These are the activations of a small neural network, seen along a few directions. Each row is one input.
Each table varies a few parts of the input and shows all the possible inputs, shuffled.
A made-up example of a description, with smaller parts first: one of 4 places along a line, together with either a single point or (one of 2 separate values, together with one of 5 places around a ring) or one of 11 places along a line.
Shared parts are said once, and a part with two or three values counts as separate values.
In the rows, 128 means zero.

A family of inputs:
r1: [132 177 139 105 169  69 155  89 122 119 202 198 166 163 107]
r2: [138 150  76 140 115 183 122 146 115  98 140 119  54  79 129]
r3: [156  84 170 125  65 130  84 132 172 148 121 107 124 146  97]
r4: [ 89 120 131  68 112 152 180 156 125 150 161 164 160 146 133]
r5: [146  79 167 122  73 115 115 123 170 188 109  97 121 150 115]
r6: [101 141 138  87 142 152 129 171 107  89 136 171 182 143 116]
r7: [107 128  80 158 152 147 155 115  94 135 103  91  79  82 162]
r8: [131 157  80 152 150 167 101 143  98  74 110 108  79  80 129]
r9: [ 95 119 137  69 111 160 147 166 120 110 164 171 155 141 104]
r10: [159 200  83 172 175  88 128  64 115 101 175 131  61 101 119]
r11: [152  95 167 160 118 102  93 128 157 144  73  98 166 150 138]
r12: [161 106 170 142  94 119  67 139 158 125  94 107 153 147 111]
r13: [125 138  74 134 125 161 154 139 105 137 124 102  46  82 136]
r14: [128 153  75 172 168 158 130 131 103  93  98 102 100  83 167]
r15: [ 90 130 138 103 159 143 157 149 117 105 126 161 206 146 153]
r16: [ 78 118 134  94 140 137 182 141 111 148 135 159 187 149 162]
r17: [129  70 169 146 106  92 116 111 149 188  78  89 141 151 133]
r18: [187 139 177 156 130  30  90  59 167 153 156 126 124 165  92]
- Describe the family of inputs behind these rows. => one of 3 separate values, together with either a single point or one of 5 places around a ring
- The inputs of r4 and r13 match in every part but the choice among 3 separate values. If r1 is changed in the same way as r4 into r13, which row does it become? => r10
- Which other rows does r5 become when the place on the ring of 5 takes its other values? List them by row number. => r3, r11, r12, r17

A family of inputs:
r19: [127 123 119 166 159 139 120 115 124 116 104 117 130 115 159]
r20: [ 93 140 112 114 145 132 167 124 107 131 129 133 147 132 167]
r21: [123 154 134 110 119 129 151 130 112 114 187 159 122 136 132]
r22: [106 151 108 122 143 115 164 109 111 125 154 163 142 138 141]
r23: [112 136 112  93 103 164 140 146 129 131 150 163 125 116 134]
r24: [154 123 106 124 104 149 116 121 133 142 131 100  78 114 110]
r25: [130 128 120 141 123 166 117 133 133 113  96 103 134  94 145]
r26: [155 145 117 136 126 120 119 101 133 136 158 107  81 122 100]
r27: [125 113 110 162 152 121 135 107 117 158 105 103  89 117 142]
r28: [107  37 217 108  80  89  87 100 161 151 119 117 190 178  88]
r29: [125 115 111 148 107 141 134 133 123 144  98  88  83 112 134]
r30: [121 142 126 128 163  95 142 140  98 100 135 151 133 125 125]
r31: [102 131 113 106 118 168 160 149 108 137 133 125 147 118 152]
r32: [137 148 108 162 154 118 116  96 135 103 125 129 134 122 133]
r33: [146 154 125 144 134 139  98 108 151 101 147 139 118 110 115]
r34: [159  74 194 112 103  83 144 142 201 176 120 132 180 192 112]
r35: [155 134 115 128 111 167 100 129 139 101 131 112 120 111 126]
r36: [107 132 120 118 171 124 144 145 101 115 105 128 143 120 141]
r37: [168 124 203 131  85  68  75 127 157 190 100 131 188 195 124]
r38: [ 99 121 114 127 130 151 136 179 111 113 102 129 128 125 131]
r39: [123 131 113 100 125 156 118 167 125 109 126 149 120 117 108]
r40: [128 151 138 114 139 116 127 152 113  93 156 153 115 127 108]
r41: [142 137 108 149 149  95 133  89 122 144 131 112  97 110 119]
- Describe the family of inputs behind these rows. => either one of 3 separate values or (one of 4 places along a line, together with one of 5 places around a ring)
- Which of the alternatives is r32? => one of 4 places along a line, together with one of 5 places around a ring
